Each row below holds a small network's activations on one input, seen along a few directions.
In each table, some parts of the input vary, and every possible input appears once, in random order.
Descriptions start from the smaller parts, as in this example, which fits no table here: one of 6 places along a line, together with either a single point or one of 11 places around a ring or (one of 3 separate values, together with one of 5 places around a ring).
Shared parts are said once, and a part with two or three values counts as separate values.
In the rows, zero is written as 128.

Other details of the inputs vary at random and push rows far along two fixed directions, the same in every table; ignore that.

Table:
R1: [145 125 120 115 137 128 122 113 131 123 124]
R2: [151 120 124 135 122 128 128 125 133 118 123]
R3: [148 117 134 132 143 125 138 122 134 128 129]
R4: [140 130 123 118 146 133 132 110 133 119 116]
R5: [ 99 150 135 151 121  65 110 111 168 137 122]
R6: [142 120 117 134 126 139 140 133 144 118 137]
R7: [141 113 121 137 134 138 136 132 142 114 127]
R8: [146 121 121 125 135 115 136 134 129 125 135]
R9: [142 122 123 118 144 135 126 112 135 123 123]
R10: [112 131 131 125 111 127 132 142  99 144 146]
R11: [140 131 108 111 131 129 129 124 135 123 139]
R12: [ 74 147 141 173 120  81 105 106 193 131 113]
R13: [ 74 138 143 174 121  86 100 107 198 135 120]
R14: [157 166 152 109 131 147 114 178 158 116 113]
R15: [138 130 109 112 134 133 131 123 137 123 139]
R16: [ 84 135 133 149 105 123 118 134 138 139 138]
R17: [139 124 112 113 139 128 125 122 133 120 129]
R18: [142 121 123 129 140 129 147 132 140 128 144]
R19: [147 125 126 136 127 130 136 123 133 114 115]
R20: [107 125 138 132 124 140 139 139 109 144 145]
R21: [136 119 123 121 108 163 141 148  86 128 139]
R22: [147 127 110 128 113 126 133 136 135 119 138]
R23: [ 75 125 152 130 107 147 125 150  59 158 137]
R24: [148 116 128 138 129 135 131 124 138 118 122]
R25: [153 123 121 132 116 122 124 126 128 118 123]
R26: [151 131 121 132 118 120 130 125 126 114 116]
R27: [154 119 122  99 127 157 130 127  77 127 125]
R28: [149 118 126 136 126 132 129 124 135 118 122]
R29: [139 128 125 120 149 136 134 110 135 118 116]
R30: [135 119 117 118 149 138 131 120 139 119 128]
R31: [150 129 122 133 121 124 132 124 129 114 116]
R32: [ 82 160 192  98 111 178 117 198  72 165 115]
R33: [146 120 114 131 121 125 129 135 133 115 128]
R34: [143 116 118 134 127 131 133 134 137 115 128]
R35: [146 127 118 114 134 125 120 114 128 123 124]
R36: [145 136 116 113 132 120 125 113 124 119 117]
R37: [144 124 122 117 140 131 124 112 133 123 123]
R38: [143 133 120 116 139 127 129 112 128 119 117]
R39: [153 168 140  91 148 148 111 169 157 130 107]
R40: [108 128 150 130 123 141 137 133  82 144 123]
R41: [150 119 132 130 139 122 136 123 131 128 129]
R42: [147 126 132 130 141 120 143 122 129 124 122]
R43: [140 126 110 112 136 125 123 123 130 120 129]
R44: [141 118 119 135 129 142 142 132 146 118 137]
R45: [144 124 120 126 133 123 143 133 136 128 145]
R46: [ 82 126 160 132 105 147 121 140  58 161 132]
R47: [147 128 117 122 126 116 139 135 131 128 145]
R48: [142 115 120 136 131 135 134 133 139 115 127]
R49: [145 122 129 139 134 137 139 122 138 113 114]
R50: [141 121 125 120 147 138 127 111 137 122 123]
R51: [152 121 122 133 119 125 126 126 131 118 123]
R52: [ 77 126 166 136 120 162 137 137  60 156 123]
R53: [ 91 145 142 152 124  82 115 114 156 140 122]
R54: [141 128 109 111 132 121 122 124 128 120 129]
R55: [ 31 153 141 177  96  65  81 120 184 148 127]
R56: [141 131 122 117 142 130 130 111 131 119 116]
R57: [137 128 111 114 137 136 133 122 140 123 139]
R58: [143 122 115 133 122 136 138 134 142 118 137]
R59: [144 135 118 114 136 123 127 112 126 119 117]
R60: [ 33 158 152 182 102  70  88 107 185 146 114]
R61: [135 125 114 117 144 142 136 121 144 122 138]
R62: [ 72 117 159 135 120 163 133 148  65 157 136]
R63: [136 126 113 115 140 139 134 121 142 122 139]
R64: [108 121 139 131 126 132 132 140 102 141 135]
R65: [ 73 119 157 133 117 159 131 149  63 158 136]
R66: [154 125 125 124 126 108 129 126 122 129 130]
R67: [ 76 126 151 128 103 143 123 151  57 158 137]
R68: [136 121 115 117 145 135 129 121 137 119 128]
R69: [145 118 116 133 124 128 131 134 135 115 128]
R70: [ 98 138 140 156 129  76 109 110 177 140 128]
R71: [115 124 145 132 121 129 126 131  99 144 130]
R72: [146 126 118 124 130 119 141 134 133 128 145]
R73: [141 133 106 109 127 126 127 124 133 123 140]
R74: [130 119 121 110 137 150 130 129 106 126 129]
R75: [151 131 127 125 131 110 137 124 122 124 123]
Description of these inputs: one of 3 separate values, together with either a single point or (one of 4 places along a line, together with one of 6 places along a line).
- The inputs of R11 and R21 match in every part but the choice among 3 separate values. If R39 is changed in the same way as R11 into R21, which row does it become? => R14
- The inputs of R19 and R40 match in every part but the choice among 3 separate values. If R13 is changed in the same way as R19 into R40, which row does it become? => R3
- Which other rows does R28 become when the choice among 3 separate values takes its other values? List them by row number. => R37, R70
- Which other rows does R8 become when the place on the line of 6 takes its other values? List them by row number. => R23, R62, R64, R65, R67
- Which other rows does R49 become when the place on the line of 4 takes its other values? List them by row number. => R7, R13, R44
- Which other rows does R15 become when the choice among 3 separate values takes its other values? List them by row number. => R16, R72

Table:
R76: [134 124 123 133 132 122 130 120 140 123 127]
R77: [114 130 141 129 121 143 127 139 108 136 126]
R78: [134 133 123 122 135 124 126 127 143 125 128]
R79: [136 125 122 134 128 118 130 123 138 123 129]
R80: [114 130 138 126 120 141 126 140 106 137 129]
R81: [136 132 126 127 132 124 127 129 143 124 126]
R82: [134 124 123 132 133 122 129 120 140 123 127]
R83: [134 125 120 130 130 119 129 121 139 124 130]
R84: [134 125 120 129 131 120 128 120 139 124 130]
R85: [137 133 125 126 131 119 127 130 141 125 129]
R86: [105 126 135 135 118 131 125 129 110 138 131]
R87: [114 130 142 130 120 141 127 139 109 136 126]
R88: [102 126 135 133 124 139 125 124 114 136 128]
R89: [136 131 127 128 133 125 127 129 144 124 125]
R90: [238  90 104  81 146 200 178 146  51  99 130]
R91: [137 133 126 126 130 118 127 131 141 126 129]
R92: [136 125 122 133 127 116 129 124 137 124 130]
R93: [106 126 137 137 117 132 127 130 110 137 129]
R94: [137 132 126 128 130 122 127 130 143 124 126]
R95: [113 131 137 122 124 144 127 137 106 137 129]
R96: [104 126 135 134 118 131 125 129 111 138 131]
R97: [137 137 129 121 137 116 121 119 137 125 115]
R98: [137 132 125 126 130 120 126 131 142 125 128]
R99: [134 125 121 131 131 121 130 120 140 123 129]
R100: [135 132 125 126 133 124 126 128 144 124 126]
R101: [106 125 138 137 119 134 126 129 111 136 128]
R102: [114 130 141 128 122 143 127 138 109 136 126]
R103: [136 133 125 124 132 121 127 129 142 125 129]
R104: [136 125 122 132 128 115 130 124 137 125 131]
R105: [135 126 121 131 130 116 130 122 137 125 131]
R106: [114 131 139 128 120 141 127 139 108 136 127]
R107: [134 132 126 125 136 127 126 127 145 123 125]
R108: [101 127 133 129 123 135 125 125 112 139 132]
R109: [102 127 134 131 121 133 125 126 111 139 132]
R110: [113 130 140 127 123 144 126 138 109 136 126]
R111: [135 131 127 127 134 125 126 128 144 123 125]
R112: [134 125 121 132 131 121 130 121 139 123 129]
R113: [137 124 125 136 129 118 131 123 138 123 128]
R114: [136 132 125 125 132 122 126 129 143 124 128]
R115: [136 126 121 131 129 116 130 123 137 125 131]
R116: [134 133 124 124 135 126 126 127 145 123 126]
R117: [138 132 127 129 128 120 128 131 142 124 126]
R118: [114 131 138 123 122 142 127 138 105 137 129]
R119: [101 127 134 132 123 138 125 124 113 136 129]
R120: [138 132 126 128 128 119 127 132 141 125 128]
R121: [113 128 139 125 125 136 123 119  95 137 120]
R122: [135 124 124 134 130 120 130 122 139 123 128]
R123: [115 131 139 126 120 139 127 140 105 138 129]
R124: [135 125 120 131 130 118 129 122 138 124 130]
R125: [136 132 125 126 131 121 126 130 142 125 128]
R126: [134 132 123 123 135 125 125 127 144 124 128]
R127: [112 131 137 123 123 144 125 137 107 136 129]
R128: [136 132 126 127 131 123 127 129 143 124 126]
R129: [101 126 133 130 123 136 124 125 113 138 131]
R130: [135 126 121 130 130 117 130 122 138 125 131]
R131: [135 125 122 132 130 120 130 121 139 123 129]
R132: [134 126 120 129 131 118 130 121 138 125 131]
R133: [135 125 122 133 129 119 130 122 139 123 129]
- The inputs of R128 and R131 match in every part but one. If R116 is changed in the same way as R128 into R131, which row does it become? => R119
- The inputs of R92 and R120 match in every part but one. If R104 is changed in the same way as R92 into R120, which row does it become? => R123
- Describe the family of inputs behind these rows. => one of 2 separate values, together with either a single point or (one of 4 places along a line, together with either a single point or one of 6 places along a line)
- A walk changes only the place on the line of 4. It starts at R130 and steps to R124. List the rest of the walk in order. => R131, R90
- Which other rows does R84 become when the choice among 2 separate values takes its other values? List them by row number. => R127
- A walk changes only the place on the line of 6. It starts at R99 and steps to R112. List the rest of the walk in order. => R131, R133, R79, R93
- Which other rows does R95 become when the place on the line of 6 takes its other values? List them by row number. => R85, R91, R103, R118, R123
